A small network was shown many inputs. Here are its activations along a few directions, one row for each input.
In each table, some parts of the input vary, and every possible input appears once, in random order.
A made-up example of a description, with smaller parts first: ring(5) and (point or line(11) or (values(3) and line(4))).
Shared parts are said once, and a part with two or three values counts as separate values.

Other details of the inputs shift rows strongly along two fixed directions, in all tables alike. That doesn't count.

A family of inputs:
row 1: [-31  -8   2   6   8  26 -17  -1  22   3  -5]
row 2: [-28   0 -14  32 -13  12  -6  13   7  19  -3]
row 3: [ 65   4  -3 -33  20 -22  -5  -5 -21 -14  14]
row 4: [ 47  14  -3 -35   8 -41  -1 -31 -31 -11  11]
row 5: [-39 -23  21   8  -4  40   7  14  31 -10 -18]
row 6: [-28  -6  12  -5  -5   7  15 -12   7  -6  -7]
row 7: [ -7  13 -39  18  12 -21 -69  21  15  40  36]
row 8: [  1  14 -11  23  -4  -7 -16   5  -2  22   5]
row 9: [-15   3 -17   2  -4 -21 -13  13   3  14  15]
row 10: [-30  -8   6   6   5  26 -18  -5  22   4  -2]
row 11: [ -2  31 -38  36   3 -26 -53  10   0  47  28]
row 12: [ 68  17  -9 -15   4 -26  12  -9 -37  -5   6]
row 13: [-44 -26  22   9  -7  46  13  17  34 -14 -21]
row 14: [  0 -14  16  -7   6  20   8   5  11 -15  -6]
row 15: [-26   6   0  36  -5  10  -7   5  11  19   0]
row 16: [ -2  30 -29  40  10 -28 -51   4   1  47  31]
row 17: [ 39  -4  15 -43   0 -16  37 -29 -30 -35 -12]
row 18: [ -1  32 -34  39   6 -29 -51   7   3  47  28]
row 19: [ -7  -9  21 -13  -1  -1  28  -1  -2 -16  -8]
row 20: [  6  -9  15   2 -15  22  38   2  -9 -17 -25]
row 21: [ 65   5  -7 -34  15 -21  -3  -2 -19 -15  10]
row 22: [-30  -4   5  12   7  18 -33 -12  23   8   2]
row 23: [ 70  10   3 -22   5 -20  23 -14 -43 -14  -3]
row 24: [ 66  -3 -16 -40   9 -20  -1   4 -26 -16  10]
row 25: [-16  26 -26  22  11 -43 -50   9  12  41  39]
row 26: [-45  -5 -12  16  -9  -5  -9  17  18  16   7]
row 27: [-11  -8  17  -7  -1  -2  26   0   3 -13  -4]
row 28: [ 68  10 -18 -22  -5 -24  14  -3 -44  -7   2]
row 29: [ 67  -1  -5 -43  11 -13   8  -1 -25 -23   3]
row 30: [ -8  21 -28  17  20 -21 -75  -8  14  36  31]
row 31: [ 52  13  -9 -43  10 -38  10 -20 -34 -13   9]
row 32: [-31   4  -1  26  -5  21  -2  -7   6  13 -12]
row 33: [-13  -5  18  11 -11  24  18 -25  -5  -8 -23]
row 34: [-14 -19  34   1 -17  44  52 -23  -7 -31 -43]
row 35: [-12  -9   6 -11 -10   0  23   8  -1 -14  -6]
row 36: [ -6  -9  15 -14  -8  -2  28   3   1 -15 -10]
row 37: [-21  -7  13  -1  -5   1  21   5  11  -8  -4]
row 38: [ -1   0   9   6  -8  18  18 -18 -10  -4 -16]
row 39: [-58 -18  20  11 -16  24  26  14  27  -9 -18]
row 40: [ -1  12 -18  22  -7  -3 -15   9  -6  18   7]
row 41: [-33   8  -8  18   0 -15 -17  10  20  19  13]
row 42: [  5 -13  13 -10   5  17   9   6  10 -16  -6]
row 43: [-58 -18  18  10 -15  25  26  13  25  -8 -18]
row 44: [  4 -14  18 -10   9  18   7   3   6 -15  -7]
row 45: [ -7 -33  28 -21  -9  46  42  10   7 -41 -30]
Description of these inputs: values(3) and (line(4) or line(11)).
The inputs of row 45 and row 35 match in every part but the values(3) part. If row 7 is changed in the same way as row 45 into row 35, which row does it become?
> row 9
The inputs of row 24 and row 2 match in every part but the values(3) part. If row 42 is changed in the same way as row 24 into row 2, which row does it become?
> row 12
Change only the values(3) part in row 32. List by row number the other rows that result.
> row 1, row 31

A family of inputs:
row 46: [-57   0  -1  29 -38   8   4  -1  22   7  -7]
row 47: [ -9 -31   4   7  -3  40 -34   3  16 -12  -4]
row 48: [-35  -4  -9  22 -27  -2   7   5  -2  -4 -12]
row 49: [-13  -6   4  15  -6   5 -74   6  38   9   9]
row 50: [-60  23 -57  69  12  -9 -76  23  46  75  35]
row 51: [ 83  24 -21 -43 -10 -30  19  -7 -27 -19   5]
row 52: [ 15  36 -56  11   3 -22 -46  17  -8  35  32]
row 53: [ 96 -21 -11 -44   9 -11 -16 -14 -32 -40   6]
row 54: [ -3 -13  23  -1   3  34  47   2   4 -29 -41]
row 55: [-23 -19  39  14  -4  25  49 -21  -9 -30 -29]
row 56: [ 72  15   1 -24  15 -30  19 -33 -62 -13  15]
row 57: [ 77   3  19 -61  17 -59  11  16 -12 -32  24]
row 58: [-62  -5   8  51   2  19  -1 -11  14  14   2]
row 59: [-12 -11   5   7  -7  32  18  20   5  15 -16]
row 60: [-22  -7  37  15 -10  18  34 -29   5 -15 -14]
row 61: [26 21 -4 -1  9 -9 -2 -8  6  7  1]
row 62: [-23   3 -15  14 -13  16   6  20  15  -3 -14]
row 63: [-61   8   4  48 -12   0 -20  -9  29  29   0]
row 64: [ -1 -44  28  -7 -11  51  -9  12   6 -21 -20]
row 65: [-21   9 -26  32   6  -3 -26  13  24  31   4]
row 66: [ 83  18 -20 -43  -5 -18  15  14 -50  -7   5]
row 67: [ 54  41 -39   7  15 -70 -61   0 -50  54  44]
row 68: [ -7  21 -36 -31  26 -38 -64 -19  17  28  41]
row 69: [ 66  11  11 -21  10 -27  15 -19 -62  -1  13]
row 70: [-59   4  10  23 -40   4  -2   7  20   5 -15]
row 71: [-15 -11  60  -4 -15  23  52 -25  -3 -35 -34]
row 72: [-41  21 -25  54   6 -31 -54   1   9  45  17]
row 73: [-21 -45  32 -16   7  18  52  30  23 -44  -7]
row 74: [-20 -25   9  -2 -34  25  60  -2 -15 -38 -31]
row 75: [-22 -24  19   8 -24  22  37   4 -15   4 -23]
row 76: [-34 -35   8  26  -5  37 -41   8  36 -11 -12]
row 77: [-43   3  13  40  16  31  -3   2  29   8  -8]
row 78: [-63 -13   3  31  14  -4 -41  57  43  37  38]
row 79: [-62  36 -44  69  22   0 -83  22  38  74  33]
row 80: [ 15   4  30 -13 -14 -13  28 -17 -16 -19 -24]
row 81: [ 85  21  -3 -45   1 -34  16  -9 -23 -11  -4]
row 82: [-61  -2  13  33 -27   3  -5  -1  30  21 -13]
row 83: [ 98 -13   2 -48   1 -17 -18 -24 -19 -36   6]
row 84: [ 80  19   7 -28  25  -9  11  -6 -45  -1  11]
row 85: [ 68  49 -57  -2  17 -69 -61  -8  -7  51  49]
row 86: [ 17 -12   0 -10 -15   0  38 -14 -31 -11 -13]
row 87: [-51  23   1  52  13  16 -39  -3  48  39  19]
row 88: [-27 -16   3  21 -17   2  21  -6   1   0 -19]
row 89: [-25 -28  18  -6  12   8  17  34  23 -17  13]
row 90: [-26  -8  -3   7 -30  16  27   2 -16 -11 -14]
row 91: [-22 -17  18   8 -28  10  39 -18   9  -8 -22]
row 92: [-28 -32  23 -57   8  40  29  -2  -3 -25 -20]
row 93: [ 58  22 -30  -6  13 -54 -12 -18 -46   9  20]
row 94: [-32 -12   8  11 -34  20  23  15 -16   1 -15]
row 95: [ 67  -9   2 -44  26 -53  12  19 -17 -30  25]
row 96: [-12   4  32  -1  -5  25  24   3  21 -14 -33]
row 97: [ 12 -17  -8 -65  22   3  17 -20 -13 -33  -3]
row 98: [ 67  51 -51  10  45 -56 -63 -10 -24  40  57]
row 99: [-32 -24  37 -61   0  29  33 -16  19 -43 -31]
row 100: [-21  -6 -12   8 -15  31  26  17  11 -14 -17]
row 101: [ -8  -6  20   5   2  38  25  17  -2   2 -24]
row 102: [-35  12 -15  39   1  -7 -26  -3  -4  32  11]
row 103: [-14  -4  25 -15 -31  33  44  13  18 -32 -39]
row 104: [  2 -18   2 -59  19   3  14 -17  -6 -34 -11]
row 105: [-61  32 -48  72  23  -7 -80  22  43  69  32]
row 106: [ 53   1 -20 -83  29 -19   1 -25 -38 -24  14]
row 107: [ 58  30 -35 -16  33 -94 -65  19   5  30  77]
row 108: [ 37   5  15 -15  19  23  33 -14 -22 -20  -7]
row 109: [-16 -33  15   1 -23  24  63 -12 -10 -27 -33]
row 110: [-10 -21  13  -4 -10  49  53   3   5 -18 -33]
row 111: [-21  23  21  21  10  11 -17  -2  28  14   1]
What is each input in this table made of?
> line(6) and (values(3) or (values(2) and line(4)))
The inputs of row 70 and row 90 match in every part but the line(6) part. If row 49 is changed in the same way as row 70 into row 90, which row does it become?
> row 47
The inputs of row 66 and row 52 match in every part but the line(6) part. If row 59 is changed in the same way as row 66 into row 52, which row does it become?
> row 110
List by row number the other rows that have the line(6) part in common with row 74.
> row 50, row 53, row 58, row 73, row 93, row 97, row 98, row 100, row 105, row 109
Start at row 69 and move only the line(6) part, one step at a time. The first step leads to row 56. Which rows follow, in order?
> row 58, row 55, row 60, row 71
Change only the values(2) part in row 71. List by row number the other rows that result.
> row 111

A family of inputs:
row 112: [-33  19 -15  36  -1 -33 -32  15  18  45  34]
row 113: [ 36  13   1 -17  11 -42  17   3 -22  -2  13]
row 114: [-33 -27  45 -10   2  48  31 -10  15 -33 -33]
row 115: [ 40  14 -14 -18  -3 -19  -1 -30 -31   3  -7]
row 116: [-27 -32  35 -10  -8  50  40 -22  27 -40 -35]
row 117: [ 53   3 -16 -24  20 -12 -12   4 -15  -9  10]
row 118: [-34 -26  51 -12 -18  49  36  -9  24 -41 -41]
row 119: [-27   8  -3  10  -5  15  -5 -18   7  19  -3]
row 120: [-26 -21  33  20   2  50  50  17  17 -23 -24]
row 121: [-27  -3 -20  26  16 -15 -71 -15  -3  35  35]
row 122: [-25 -31  36  26 -24  49  52  12  13 -21 -44]
row 123: [ 42  16   4   2  -9 -23   5 -25 -31 -13  -3]
row 124: [-44   6 -23  14  13 -21 -44  15  30  26  26]
row 125: [ 49 -25  -3 -45   6 -31  12 -11 -49 -26  14]
row 126: [ 72   4 -19 -29  -6 -11  18  -6 -43  -9 -12]
row 127: [ 48  11 -15 -50  15 -27  32  -6 -35 -20   8]
row 128: [-20   2  -3  47 -19  14  -9  16   8   9  -3]
row 129: [-43 -30  42 -14 -17  34  37  18  25 -24 -21]
row 130: [-33  -2   5   8  14  13 -21 -12  23   2   0]
row 131: [-19  24 -38  30  14  -3 -51  18  10  49  21]
row 132: [ 29  13 -26 -23 -18 -31   7  -5 -35  -9   3]
row 133: [-21   6  18  27  -3   5   2 -14  12  14   0]
row 134: [ 63   6  19 -45   9 -15   3 -18 -26 -19   3]
row 135: [ 38  -2 -16 -34   5 -31   1  -4  -3 -14  16]
row 136: [ 31   8 -22 -26  -9 -34  10  -5 -29   2  -1]
row 137: [-45   3 -12   8 -12   2   1   7  13  21   5]
row 138: [-35  20 -23  44 -14 -35 -38  14   9  33  26]
row 139: [-19  25  -2  36  18 -19 -35  -7  11  35  17]
row 140: [ 76   6   3 -16   2 -16  26   0 -33  -9   5]
row 141: [-12  11 -31  28   4  -8 -65  20  37  32  22]
row 142: [ 37  20 -10 -25  15 -15   1 -25 -28   2   0]
row 143: [ 38  20 -18 -14 -11 -17  -5 -29 -37  -7  -3]
row 144: [-22 -25  36 -11 -14  41  28 -17  29 -37 -35]
row 145: [ 57   4   2 -27   7  -8 -11  14 -15  -3  11]
row 146: [-25   1  16  35  -9   4  -2 -14  11  13 -13]
row 147: [-22  -3   0  17  -6  17 -29  25  30   8   0]
row 148: [ 62  12 -18 -34  19  -2  20   0 -35 -13   4]
row 149: [-32 -55  25   6  -8  57  27   7  -2 -28 -23]
row 150: [-45 -28  35 -13 -22  29  35  15  29 -32 -27]
row 151: [-32   0 -18  31 -24  28 -11  12   4  11 -11]
row 152: [-32   9 -26  15  -2 -28 -53  15  39  27  27]
row 153: [ -8   9 -38  27  12  -7 -61  15  32  33  29]
row 154: [-40   8 -18  16  15 -23 -51  22  24  31  29]
row 155: [ 68  -6   4 -39  17  -3  12   7 -29 -26  -3]
row 156: [ 53   9   5 -33  16 -38  38  -1 -30 -22  14]
row 157: [-28 -23  18   4 -20  60  46   8   9 -12 -33]
row 158: [-33  16 -20  41  -6 -38 -36  14  15  43  23]
row 159: [ 31  15 -20 -33   9 -33  10  -1 -27   2   8]
row 160: [-29 -16  48   8   4  42  57 -13  12 -31 -29]
row 161: [-32  10  -3   7  15  20  -2 -14   9   9   0]
row 162: [-18   3   5  36   7  13  -5  20  15  18   1]
What is each input in this table made of?
> values(3) and (point or ring(6) or (values(2) and line(5)))
The inputs of row 143 and row 132 match in every part but the values(3) part. If row 161 is changed in the same way as row 143 into row 132, which row does it become?
> row 127
Change only the values(2) part in row 132. List by row number the other rows that result.
> row 138
Change only the line(5) part in row 131. List by row number the other rows that result.
> row 126, row 148, row 151, row 157
Change only the values(3) part in row 150. List by row number the other rows that result.
> row 118, row 147
Change only the values(2) part in row 151. List by row number the other rows that result.
> row 128
